A small network was shown many inputs. Here are its activations along a few directions, one row for each input.
Each table varies a few parts of the input and shows all the possible inputs, shuffled.
Descriptions start from the smaller parts, as in this example, which fits no table here: one of 8 places around a ring, together with either a single point or one of 11 places along a line or (one of 3 separate values, together with one of 6 places along a line).
Shared parts are said once, and a part with two or three values counts as separate values.

A family of inputs:
x1: [ 0.43 -0.43  0.82  2.37 -1.09  1.11  0.98 -0.19 -0.01  0.30 -1.10]
x2: [-0.11  1.64  1.30  0.23 -1.62  2.53  0.19  0.62  0.39 -1.00 -1.22]
x3: [ 1.15  0.32  1.74  0.40  0.34 -1.75  0.51 -0.15 -2.29  0.02  0.94]
x4: [ 0.44  0.86 -0.49 -0.89 -0.42  2.02 -0.45  1.03  1.47  0.00  0.58]
x5: [ 0.12  0.95 -0.72 -1.29 -0.55  1.22  0.76  0.91  1.16 -0.69 -0.46]
x6: [ 0.96 -0.40  0.16 -0.84  1.57 -1.60  0.08  0.56 -1.11  1.43  2.24]
x7: [ 0.79 -1.54 -1.02  1.04  0.00  0.83  0.18  0.45  0.55  1.22  0.66]
x8: [ 0.56 -1.39 -1.23  0.48 -0.17  0.16  1.43  0.00  0.22  0.75 -0.47]
x9: [ 0.54 -0.72  1.25 -0.83  0.60 -1.96  0.99 -0.28 -1.40 -0.02  1.73]
x10: [-5.23  2.13 -2.81  0.58  2.42 -2.88 -7.77 -3.39  0.50 -1.82 -3.54]
x11: [ 0.51 -0.25 -0.14 -1.26  1.11 -2.35  1.26  0.32 -1.42  0.87  1.35]
x12: [ 0.20 -1.66  0.32  0.98 -0.87  0.68  1.27 -0.38  0.68  0.16 -0.32]
x13: [-0.36  0.49  0.80 -0.97 -1.31  1.98  0.55  0.50  1.26 -1.24 -0.37]
What is each input in this table made of? -> either a single point or (one of 3 separate values, together with one of 4 places along a line)
Which other rows does x4 become when the place on the line of 4 takes its other values? List them by row number. -> x2, x5, x13

A family of inputs:
x14: [ 7.24 -3.12  3.43 -0.94 -2.17  1.73  9.74  3.95 -1.81  2.44  5.43]
x15: [-0.64  1.25 -0.46 -1.00  1.78 -1.99 -2.08 -0.15 -0.93  0.31  0.72]
x16: [-0.99  0.15 -1.52 -1.59  1.71 -2.29 -1.27 -0.54 -0.33  0.16  0.38]
x17: [-1.40 -0.41 -0.75  2.74 -0.36  0.12 -1.55 -1.69  0.39 -0.38 -2.79]
x18: [-2.07  2.39  0.46 -0.43 -0.89  1.34 -2.50 -0.70  0.90 -2.46 -2.24]
x19: [-1.47  1.93 -1.15  0.07 -0.17  1.52 -2.78 -0.16  1.29 -0.97 -1.73]
x20: [ 5.32 -2.36  3.37 -0.13 -3.77  5.23  9.10  4.06  0.65  1.98  2.96]
x21: [-0.67 -1.17 -0.22  1.72  1.40 -3.27 -0.86 -1.63 -2.01  0.86 -0.30]
x22: [-1.22  1.84  1.15 -1.42  1.05 -2.21 -1.76 -0.73 -1.23 -1.21  0.34]
x23: [-1.46 -0.30 -1.45  1.24 -0.21  1.06 -2.39 -1.02  1.70 -0.47 -1.58]
x24: [-0.72 -1.08 -0.84  0.19  1.72 -2.27 -1.70 -1.00 -0.64  0.76  0.76]
x25: [-1.91  0.88 -2.03 -0.46 -0.10  1.03 -1.94 -0.39  2.02 -1.04 -1.95]
What is each input in this table made of? -> one of 2 separate values, together with either a single point or one of 5 places along a line
The inputs of x17 and x21 match in every part but the choice among 2 separate values. If x18 is changed in the same way as x17 into x21, which row does it become? -> x22

A family of inputs:
x26: [ 4.40 -0.35 -0.69 -1.60 -0.40  2.63  4.58  4.02  0.55  2.95  3.46]
x27: [-0.94  5.90  1.02 -4.91 -1.27  2.92 -1.05  2.20  1.21 -3.55 -0.95]
x28: [ 1.31 -1.17 -1.47  1.07  3.60 -4.90 -0.97 -0.35 -3.42  3.38  2.13]
x29: [-4.10  5.14  0.06 -1.87  2.58 -4.96 -6.17 -2.44 -2.38 -3.07 -1.90]
x30: [-0.05  1.35 -0.56 -2.75 -0.83  4.52 -1.67  2.01  3.40 -0.84  1.50]
x31: [ 0.47 -1.49 -3.67 -3.61 -0.09  1.81  2.17  1.69  3.34  0.80  1.16]
x32: [ 3.16 -2.74  4.95  3.57 -3.31  1.11  5.85 -0.38 -2.13 -0.23  0.04]
x33: [ 4.88 -0.91  4.96 -3.14 -1.98  1.34  8.03  3.59 -1.20  0.51  5.19]
x34: [-2.38 -0.59 -0.18  4.05 -2.00  4.20 -3.35 -1.59  3.04 -0.95 -3.41]
x35: [-2.65 -2.28 -4.51 -0.72  4.16 -5.80 -3.19 -2.66 -0.25  1.06 -0.19]
x36: [ 1.67 -1.65  4.05 -0.56  1.84 -6.03  2.42 -0.83 -5.62  1.05  3.94]
x37: [-3.32  4.01  1.63  1.99 -2.45  2.58 -2.53 -1.67  0.82 -3.46 -5.91]
x38: [-3.03  0.55 -1.37  0.20  3.08 -3.36 -7.08 -2.50 -0.07 -0.30  0.31]
x39: [ 2.43 -2.32 -0.69  5.13 -1.68  2.38  2.56  0.45 -0.13  2.28 -1.57]
x40: [-1.85 -3.46 -3.54  3.15 -1.25  1.55  0.39 -1.55  2.87  0.37 -3.82]
The inputs of x31 and x40 match in every part but one. If x33 is changed in the same way as x31 into x40, which row does it become? -> x32
What is each input in this table made of? -> one of 3 separate values, together with one of 5 places along a line
Which other rows does x29 become when the choice among 3 separate values takes its other values? List them by row number. -> x27, x37
Which other rows does x28 become when the choice among 3 separate values takes its other values? List them by row number. -> x26, x39
